Here are a small network's activations along a few directions, averaged over the inputs that share one value of a field.
Related values have similar rows: they may be neighbours, one step apart, or belong to one group.
In the rows, 500 means zero.
Strong random noise was added to every row along 18 fixed directions; ignore it. To show where, here is one row again and again, with new noise each time:
[504 377 592 749 411 679 416 586 571 378 592 184 435 429 485 379 545 630
 588 491 397 569 398 509 480 387 592 482 453 692 423 553]
[794 452 474 662 496 581 470 468 500 439 847 598 544 701 511 534 471 453
 706 541 452 239 565 388 796 447 536 329 661 289 586 388]
[346 619 707 308 660 652 181 476 210 601 712 300 325 639 445 611 652 435
 581 676 460 411 792 187 475 376 538 139 392 256 439 431]
[720 482 442 650 601 477 482 575 377 597 412 457 510 665 468 449 665 385
 702 698 437 395 289 565 443 588 570 564 443 518 529 510]
[454 416 381 310 627 586 631 427 596 455 448 495 580 760 430 588 664 523
 540 420 528 424 396 453 591 624 443 668 530 459 693 507]
[530 638 708 707 607 420 590 443 378 473 559 601 534 421 447 484 312 618
 471 677 603 595 631 547 530 438 418 428 596 458 570 331]
[737 459 691 599 750 317 611 549 619 526 582 644 602 414 473 588 475 508
 402 569 270 531 369 433 618 628 337 478 640 310 539 521]
[254 480 394 562 572 238 726 486 395 615 514 655 198 642 370 404 369 426
 602 698 502 451 348 650 554 623 456 544 415 674 566 638]
[969 586 467 737 755 694 488 418 435 345 413 401 617 560 514 631 679 515
 724 539 377 537 534 515 265 568 627 583 547 486 540 307]
[600 473 597 861 564 539 581 495 749 689 342 605 582 502 583 552 382 710
 425 602 750 607 460 519 660 462 500 621 680 614 300 320]
[660 641 527 611 255 566 401 549 586 503 720 505 546 274 564 586 274 630
 509 181 537 355 549 375 508 389 681 396 489 450 328 303]
[464 729 390 500 411 396 518 511 396 601 589 487 374 653 366 231 403 636
 497 568 555 373 597 553 571 360 548 581 487 622 485 479]
[480 329 451 686 513 701 496 573 607 510 721 465 475 494 510 676 511 531
 609 639 414 488 226 427 506 558 569 552 333 647 544 421]
[426 638 640 450 704 401 528 547 356 460 401 714 277 514 338 355 540 346
 485 546 557 407 844 731 212 638 447 361 571 437 657 717]
[734 580 612 575 766 499 462 297 537 536 306 294 575 417 677 658 517 650
 477 507 543 738 644 343 448 502 476 406 633 346 277 364]
[456 499 385 353 470 610 394 281 627 540 515 152 816 371 483 521 525 586
 338 621 412 748 611 601 422 579 386 622 314 405 562 406]
[588 603 457 424 684 337 732 443 484 258 660 437 520 464 620 207 253 747
 397 459 480 582 563 445 629 474 396 434 609 352 652 658]
[646 471 402 472 264 458 470 340 545 423 305 470 406 348 360 541 755 365
 574 430 475 481 563 811 188 518 346 652 558 723 610 595]
[511 569 607 694 340 263 279 680 540 721 649 625 689 516 522 439 344 522
 284 655 495 620 440 625 415 679 440 350 649 752 330 425]
[827 669 462 653 513 292 710 367 452 576 402 601 495 411 485 550 425 662
 552 596 677 456 357 558 494 443 430 652 606 534 592 330]


DOZ, 18 values:
zamov: [429 407 662 923 257 397 560 442 578 666 499 308 549 459 269 389 343 678
 469 683 808 574 413 918 606 500 527 487 590 692 608 392]
pegur: [485 538 573 483 531 542 439 626 481 499 463 443 462 533 321 433 606 497
 393 469 511 480 534 684 242 600 612 494 506 574 648 610]
lapab: [689 594 354 348 328 516 465 477 411 357 489 633 567 258 591 477 556 378
 492 398 195 518 527 406 453 287 375 709 392 526 431 484]
muza: [577 494 718 441 596 485 481 668 246 288 340 531 665 710 403 297 759 332
 604 421 309 398 515 425 603 375 466 504 634 314 625 570]
bigap: [445 619 808 620 522 556 588 691 520 305 286 705 495 474 427 536 525 714
 347 353 751 594 551 519 299 427 513 605 781 820 524 390]
bizog: [413 481 576 527 485 557 433 604 496 416 585 362 460 568 333 381 591 570
 424 568 426 535 517 638 433 498 534 475 509 627 597 593]
zoz: [420 394 361 410 433 470 573 397 564 589 254 542 556 755 542 478 574 493
 476 599 652 538 420 492 832 376 405 688 611 540 442 483]
rafup: [624 430 307 667 387 409 515 581 664 477 651 357 578 480 466 227 418 571
 440 554 248 555 270 692 544 555 522 652 449 741 503 644]
bevek: [511 519 378 442 377 343 585 355 367 334 439 373 729 503 548 266 411 521
 433 622 518 716 543 744 550 450 377 610 509 533 617 483]
difo: [497 464 255 517 540 476 439 478 498 609 598 688 425 486 558 496 387 167
 580 567 148 492 653 582 531 632 560 501 292 430 276 576]
tuda: [528 671 459 358 581 698 357 449 596 675 409 454 450 476 645 613 516 676
 316 416 738 558 774 336 398 379 638 498 509 442 304 368]
tena: [506 552 607 351 449 319 318 663 344 582 659 409 561 458 314 482 662 362
 436 572 216 438 331 466 326 608 458 396 396 457 640 586]
zol: [222 346 292 222 564 628 572 429 548 602 372 373 541 699 605 356 544 428
 474 540 593 511 495 447 788 478 485 634 335 317 490 666]
mimut: [454 498 713 613 602 509 522 603 568 609 270 539 719 648 322 245 522 448
 420 597 543 447 693 684 708 503 557 560 593 235 514 516]
dal: [489 494 562 487 615 473 555 578 630 383 615 417 703 481 136 500 532 415
 446 296 129 454 516 714 354 808 639 561 435 341 771 521]
pabu: [480 591 338 547 472 428 621 345 509 467 527 530 577 688 417 371 416 606
 478 548 717 501 654 716 497 599 512 552 622 609 739 432]
zoki: [552 528 350 468 435 444 717 169 420 585 342 413 653 586 374 690 532 569
 655 684 813 476 403 611 589 498 460 654 462 400 796 180]
rak: [916 789 110 525 515 437 467 458 470 564 485 652 691 445 442 513 493 386
 462 638 112 546 551 686 222 631 609 828 321 585 432 327]
DOZ is arranged as a ring.
Question: Which values are neighbours of mimut? Give them in the order they are listed.
Answer: bigap, zoki
Question: Which values are neighbours of pabu? Give them in the order they are listed.
Answer: lapab, tena
Question: Which values are neighbours of zoz? Give them in the order they are listed.
Answer: bizog, rak
Question: Which values are neighbours of difo? Give them in the order they are listed.
Answer: rafup, zol

DAG, 11 values:
faris: [555 695 639 723 491 449 475 530 462 653 715 303 471 696 213 495 472 820
 522 630 569 403 439 455 547 503 644 488 553 673 571 229]
fodev: [494 163 628 762 831 525 709 417 742 418 395 715 560 511 708 625 373 424
 560 537 577 624 527 450 747 696 402 358 697 285 510 574]
bilu: [402 772 483 581 489 578 626 261 137 420 504 442 349 562 369 597 373 619
 759 411 670 485 674 455 481 263 650 572 401 589 524 125]
febo: [150 422 466 246 387 782 731 304 562 300 209 534 300 192 583 793 565 577
 540 358 712 603 428 350 422 278 369 796 261 633 571 441]
loze: [696 665 303 488 687 345 779 475 146 451 190 722 651 678 626 407 563 497
 667 657 591 538 176 430 498 424 397 856 500 553 632 376]
rakan: [213 448 899 650 514 506 565 517 396 338 772 470 207 473 264 508 465 705
 442 653 381 646 600 364 690 162 340 349 664 667 528 457]
tafi: [245 439 445 376 766 545 510 555 569 502 426 418 415 914 458 539 550 407
 609 274 426 432 540 361 631 735 762 419 540 373 362 596]
zolab: [370 644 525 149 674 466 484 440 551 605 584 138 140 291 510 665 575 872
 306 484 651 537 497 174 246 378 554 377 362 486 506 603]
pokuz: [470 491 411 429 223 384 197 327 482 539 508 173 668 286 746 328 398 485
 310 607 452 857 643 632 429 457 307 329 492 633 269 588]
bul: [481 649 532 214 562 419 249 292 377 590 480 394 447 771 435 694 719 487
 378 536 476 628 834 421 372 527 378 319 722 538 361 402]
zikil: [535 409  86  43 293 453 550 342 733 579 471 577 420 503 664 336 505 372
 405 332 466 286 578 464 874 349 333 658 452 259 441 800]
DAG is arranged as a line.
Question: A walk along DAG starts at tafi and steps to its neighbour zolab. Put faris, fodev, rakan, pokuz in the order it reaches them.
Answer: rakan, pokuz, fodev, faris
Question: What is the length, in steps, of the shortest route from bilu to zikil?
Answer: 2

SOPI, 11 values:
giki: [681 518 453 468 623 620 682 524 513 377 506 386 737 629 415 380 525 579
 604 244 291 363 321 346 830 382 605 771 453 214 619 413]
tif: [885 539 474 641 570 351 322 443 522 778 539 299 446 156 706 540 513 563
 382 983 691 603 507 621 166 562 484 269 444 384 488 592]
kipoz: [641 193 331 709 527 686 615 243 853 482 721 555 512 283 615 856 322 395
 621 598 597 460 555 633 626 693 564 383 426 189 641 445]
liri: [624 463 621 399 823 572 664 578 459 215 481 503 603 435 634 484 429 506
 511 396 577 462 508 451 454 681 561 317 513  90 748 656]
pav: [662 570 744 416 560 392 419 620 541 349 625 612 410 499 467 696 662 634
 388 315 417 482 494 276 231 609 416 256 832 642 564 517]
medis: [738 739 763 490 905 392 686 361 215 206 257 230 634 552 622 304 422 788
 503 260 574 711 674 323 552 379 503 392 753 195 508 441]
bemek: [832 308 542 573 609 325 552 573 948 632 578 249 678 295 633  24 442 672
 247 691 568 415 487 606 807 576 321 399 637  54 634 959]
riz: [295 695 427 453 639 639 603 445 410 273 552 757 663 578 392 561 365 504
 476 402 565 582 763 633 233 689 543 602 475 617 784 310]
mab: [608 579 187 710 196 659 427 382 463 342 514 514 787 304 586 124 225 336
 529 628 233 681 847 887 565 341 501 730 277 559 351 420]
fak: [658 715 490 485 686 726 453 513 399 539 593 642 577 793 438 623 569 575
 583 519 794 270 743 432 396 491 719 407 587 337 659 228]
nor: [609 430 815 571 502 368 413 445 440 635 482 481 646 116 639 920 430 410
 451 490 311 710 271 282 526 521 361 356 420 330 248 276]
SOPI is arranged as a line.
Question: A walk along SOPI starts at pav and steps to its neighbour bemek. Put giki, kipoz, liri, fak in the order it reaches them.
Answer: giki, liri, kipoz, fak
Question: Which values are neighbours of nor? Give them in the order they are listed.
Answer: medis, mab
